A small network was shown many inputs. Here are its activations along a few directions, one row for each input.
In each table, some parts of the input vary, and every possible input appears once, in random order.
Descriptions start from the smaller parts, as in this example, which fits no table here: ring(8) and (point or line(9) or (values(2) and line(6))).
Shared parts are said once, and a part with two or three values counts as separate values.

Other details of the inputs shift rows strongly along two fixed directions, in all tables alike. That doesn't count.

A family of inputs:
row 1: [-37 -33  29 -45 -45  20  -7 -33 -30  -4 -17  25   3  27  46]
row 2: [ -4   7   9  13   7 -12   4  28  15   9   8  11  -3  -5   6]
row 3: [  6   1 -12   9  12  -5  -3  20   5   3   7  12  17  -8   7]
row 4: [ 12   5   0  -5  21  -2  -4  27   9   3   8  -7   3 -10   2]
row 5: [10 -5 -6 -8 20 10  0 20 12  2 10 10  6 -8  1]
row 6: [ 11   3  -6   5  -1   9  12 -29   0 -11  -8  -8 -15   7 -33]
row 7: [10  3 -2 -7 19  5 -8 28  7  0 14 -3  5 -7  0]
row 8: [ -5  -8   6 -18  13   1   3  12  -2   8   0   0   0  -2  22]
row 9: [ -1  11  -9  16  -9  -9   5 -26 -12 -13  -4 -16 -12   8 -28]
row 10: [  6   9  -5   9  -4  -2   7 -24  -4 -10  -5 -25 -16   8 -30]
row 11: [  2   7   9  11  -5 -14  -6  23  21  13   7   6   6 -12   8]
row 12: [  9   1  -2  -1  14  -5  -7  19  15  11   3  -9  10 -15   6]
row 13: [  2  10  -7  19 -28   2  -5 -17  -1  -9  -3  -5 -10  11 -33]
row 14: [  2  -6   5 -22   2  12 -12  12   1   6   4  -1  13  -6  14]
row 15: [  7  10  -6   5   1   7  14 -21  -7 -11  -7 -14 -19  11 -34]
row 16: [  8   2  -5   7  18  -6   1  14  12   8   1   0   7 -16  12]
row 17: [ 0 -1 -9  6 15 -7  0 26 -5  2 11 11  8 -4  6]
row 18: [ -4  -6  -3  -8  -5  -4 -12  11  -6   5   4   6  18  -6  19]
row 19: [ -5 -15  -2  -7   3  -1  -1   8  -6   2   5  19  14  -1  19]
row 20: [-2  2 -3  9  7 -2 -5 34  5  4 12 16 -1  0  3]
row 21: [-41 -30  42 -43 -46  12   0 -40 -22   2 -22  20   0  22  51]
row 22: [ -2   2  -7   6  20 -11   2  23   1   6   8   7   4  -8  10]
row 23: [-42 -22  46 -46 -49   8  -6 -35 -30   2 -18   6  -2  24  54]
row 24: [  6  -5  -5   6  20  -7   4  14  12   7   5   6   4 -15  11]
row 25: [  2   7   9  14   1 -10  -1  20  21  12   5  13   4 -10  10]
row 26: [ 11   8  -8   5  -6  17   5 -29  -4 -12  -6 -11 -10  10 -34]
row 27: [ -4  -7   6 -10   1  -4  -7   4   1   8  -4  -5  12 -11  25]
row 28: [ 13   9  -4   6  -4  11   7 -31  -1  -9 -11 -14 -12   7 -31]
row 29: [  1   2 -12  20  -6  -4  11 -33  -6 -12  -7  -3 -10   8 -29]
row 30: [  3  10  -7  22 -22   6   1 -21  -2 -11  -6   2 -11  15 -31]
row 31: [  0   4  -1   7   0  -5 -11  32   6   2  14   9   2  -1   4]
row 32: [ -7  -5   1  -8  -2  -8 -10   6  -1   7  -1   1  15  -9  21]
row 33: [  9   7  -7  12  -5   5   9 -33   0  -7 -13 -17 -12   7 -29]
row 34: [  2  11  -7  16  -4  -5   8 -24  -6 -12  -5 -23 -15   5 -26]
row 35: [ 7  2 -5 -8 23  8  1 28  4  2 13  4  1 -5  0]
row 36: [  1   2  -5   4  22  -8   5  22   5   7   6   0   0 -11  12]
row 37: [-5 -5  0 -6  3 -4 -3  1 -2  7 -2  8 12 -5 24]
row 38: [  3   3  -9   5  11 -11  -7  25  -3   1  15   4  10  -7   7]
row 39: [ 11   9  -3   4 -10   8   1 -29  -2  -9 -11 -21  -9   5 -33]
row 40: [  7   1  -8   9  -2   4  14 -31   1  -9  -9 -11 -15   7 -29]
Each input here is: ring(5) and (values(2) or line(6)).
Changing only the ring(5) part turns row 28 into row 6. The same change can be made to row 33. Which row results?
Answer: row 40
Changing only the ring(5) part turns row 36 into row 16. The same change can be made to row 20. Which row results?
Answer: row 30
Which other rows agree with row 31 in the ring(5) part? List them by row number.
Answer: row 4, row 7, row 9, row 10, row 23, row 34, row 38
Which other rows does row 35 become when the line(6) part takes its other values? List them by row number.
Answer: row 8, row 15, row 17, row 22, row 36

A family of inputs:
row 41: [-17 -23   2 -38  -3  14  -5 -15 -32  -3  -6   9  13   8  37]
row 42: [  1   0  -9  22  16 -10   1  44  15   5  20  30   4  -6   2]
row 43: [-27 -10   3  -3 -43   4   0 -44 -34 -15 -12  10  -5  26  -1]
row 44: [ 22  13 -22  20  17  10  12  -5   6 -16   5 -10 -18   5 -53]
row 45: [ 16  24  -8  33  -6 -10   4 -10  16  -5   0 -21 -13  -5 -44]
row 46: [ 25  12 -27  20  14   5   3  -8   1 -14   6 -15  -7   0 -47]
row 47: [ -2  -4   6 -15  -4   6 -14  24  -1   5   8  11  14  -3  19]
row 48: [ -7  -2  13  -2  -5 -13  -9  15   7  12   1   7  11  -7  28]
row 49: [ -7  -5   3  -7  -8   0 -15  24  -2   6   9  18  14   0  23]
row 50: [-14  -7   7   5  -4 -20  -3  14   4  11   3  14  12 -10  32]
row 51: [  0   2  -8   4   6  -5  11 -30 -10  -7 -10 -16  -3  -1 -10]
row 52: [ -3  -5  12 -14  -7  13  -6  13   0   2   4  14  -3   8   7]
row 53: [  4   6   3  -1  -8   1   2 -24   0  -3 -10 -22  -7   1 -17]
row 54: [  0   1 -14   1   5   0   9 -24 -16  -9  -7 -13  -5   4 -12]
row 55: [ 12   9  -2  11  12  -8 -10  37  18  10  14   0   7 -14   2]
row 56: [-10   3  -5  22 -19 -12   3 -18  -9  -9  -3   3  -5  10 -11]
row 57: [  8  10   3  21  12 -15  -1  32  29  15   8   8   3 -16   6]
row 58: [ 12   3 -10   9  39 -11   9  24  18  12   7   0   7 -22   9]
row 59: [-9 -3  7 -5 -7 -7 -9 21  2  9  3  9 10 -3 25]
row 60: [-9 -7 12 -9 -2  5 -5 29  3  6 10 27  5  4 21]
row 61: [-12 -11   6 -26 -22  15   4 -53 -30 -13 -21 -20 -10  19  -2]
row 62: [  6   3   1  -1   4   6  11 -27   2  -5 -12 -19 -10   1 -15]
row 63: [-29 -19  25 -15 -25  -5   2 -19 -11   8 -13  17   3   8  44]
row 64: [ 15   7   2   4  25  -4  -1  28  29  13   7  -6   3 -19   3]
row 65: [ 16   5  -8   4  34 -11  -1  26  18  10   7 -11  10 -24   5]
row 66: [  5   2   0  -7  -6  18   4 -13  -4 -11  -2  -4 -14  15 -26]
row 67: [ -1  12  10  12 -25   5   8 -39   2  -9 -15 -17 -21  11 -29]
row 68: [ 22  17 -22  22   6   6   0  -4   6 -12   5 -16  -7   1 -52]
row 69: [ -2 -16  -2 -22  21  10   4  14  -8   3   7  17   5   2  23]
row 70: [-16 -17  21 -43 -16  13 -11 -15 -18   4 -11  -4   6   8  35]
Changing only one part turns row 69 into row 54. The same change can be made to row 60. Which row results?
Answer: row 59
What do these inputs look like to the network?
Answer: line(5) and line(6)
Which other rows does row 62 become when the line(5) part takes its other values? List them by row number.
Answer: row 44, row 46, row 61, row 65
Which other rows does row 55 become when the line(5) part takes its other values? List them by row number.
Answer: row 45, row 47, row 52, row 67

A family of inputs:
row 71: [  1  10 -11  27  -4 -12   2   9   7  -5  10   6  -7   2 -22]
row 72: [-16 -10  18 -12 -31   1   2 -39 -10   0 -17  -6  -9  10   7]
row 73: [ 10  -8  -3 -18  39   0  -8  57  18  17  18   5  20 -24  30]
row 74: [  7  16  -3  21   1 -12   7  -2  17   2   2  -6  -6  -9 -17]
row 75: [-20  -3   8  -7 -35   5   0 -26 -18  -6 -10   8  -1  18   4]
row 76: [-23 -20  22 -28  -8  -6 -12  31  -8  14   8  29  21  -4  60]
row 77: [ 14  10 -12  20  15  -8   8  -1   7  -1   1 -12  -7  -9 -16]
row 78: [ 14  11 -14   6  17   7   2   1   3  -5   1 -14  -7  -4 -25]
row 79: [-13  -9  11 -15 -13   3   4 -38 -21  -6 -18 -10  -8  10   9]
row 80: [-12  -2  17 -10 -30   3  -2 -34  -7  -4 -18  -8  -4  12   9]
row 81: [ -9 -10   6 -16 -20  17   1 -25 -22 -10  -6   7  -5  20   1]
row 82: [ 11   5 -13  17  11  -9   5  -4   8   0  -3 -12  -4  -9 -19]
row 83: [ 11   9 -10  20  14  -6   7  -5   8  -1   2 -13   2  -8 -19]
row 84: [-18 -28  17 -39   3  12 -11  26 -10  11   7  26  17   2  57]
row 85: [  7  15   0  21  -1 -12   6  -2  16   1  -3  -8  -7  -4 -18]
row 86: [ 11   8 -13  17  12   2   2  10   4  -6   7   6  -5   3 -27]
row 87: [ 21  10 -15   5  17   4   1   5   6  -3   5 -14  -3  -5 -25]
row 88: [  5  -7  -5  -6  30   2 -11  61  15  15  20  25  19 -18  30]
row 89: [  6  12 -11  29  -4  -9  -3  12   7  -3   8   4  -3   2 -21]
row 90: [ -8  -9   9 -30 -14  17   1 -35 -22 -11 -14 -13  -2  15   0]
What do these inputs look like to the network?
Answer: values(4) and ring(5)
Changing only the ring(5) part turns row 72 into row 84. The same change can be made to row 74. Which row results?
Answer: row 88
Which other rows does row 82 become when the values(4) part takes its other values? List them by row number.
Answer: row 77, row 79, row 83
Which other rows does row 76 become when the values(4) part takes its other values? List them by row number.
Answer: row 71, row 75, row 89
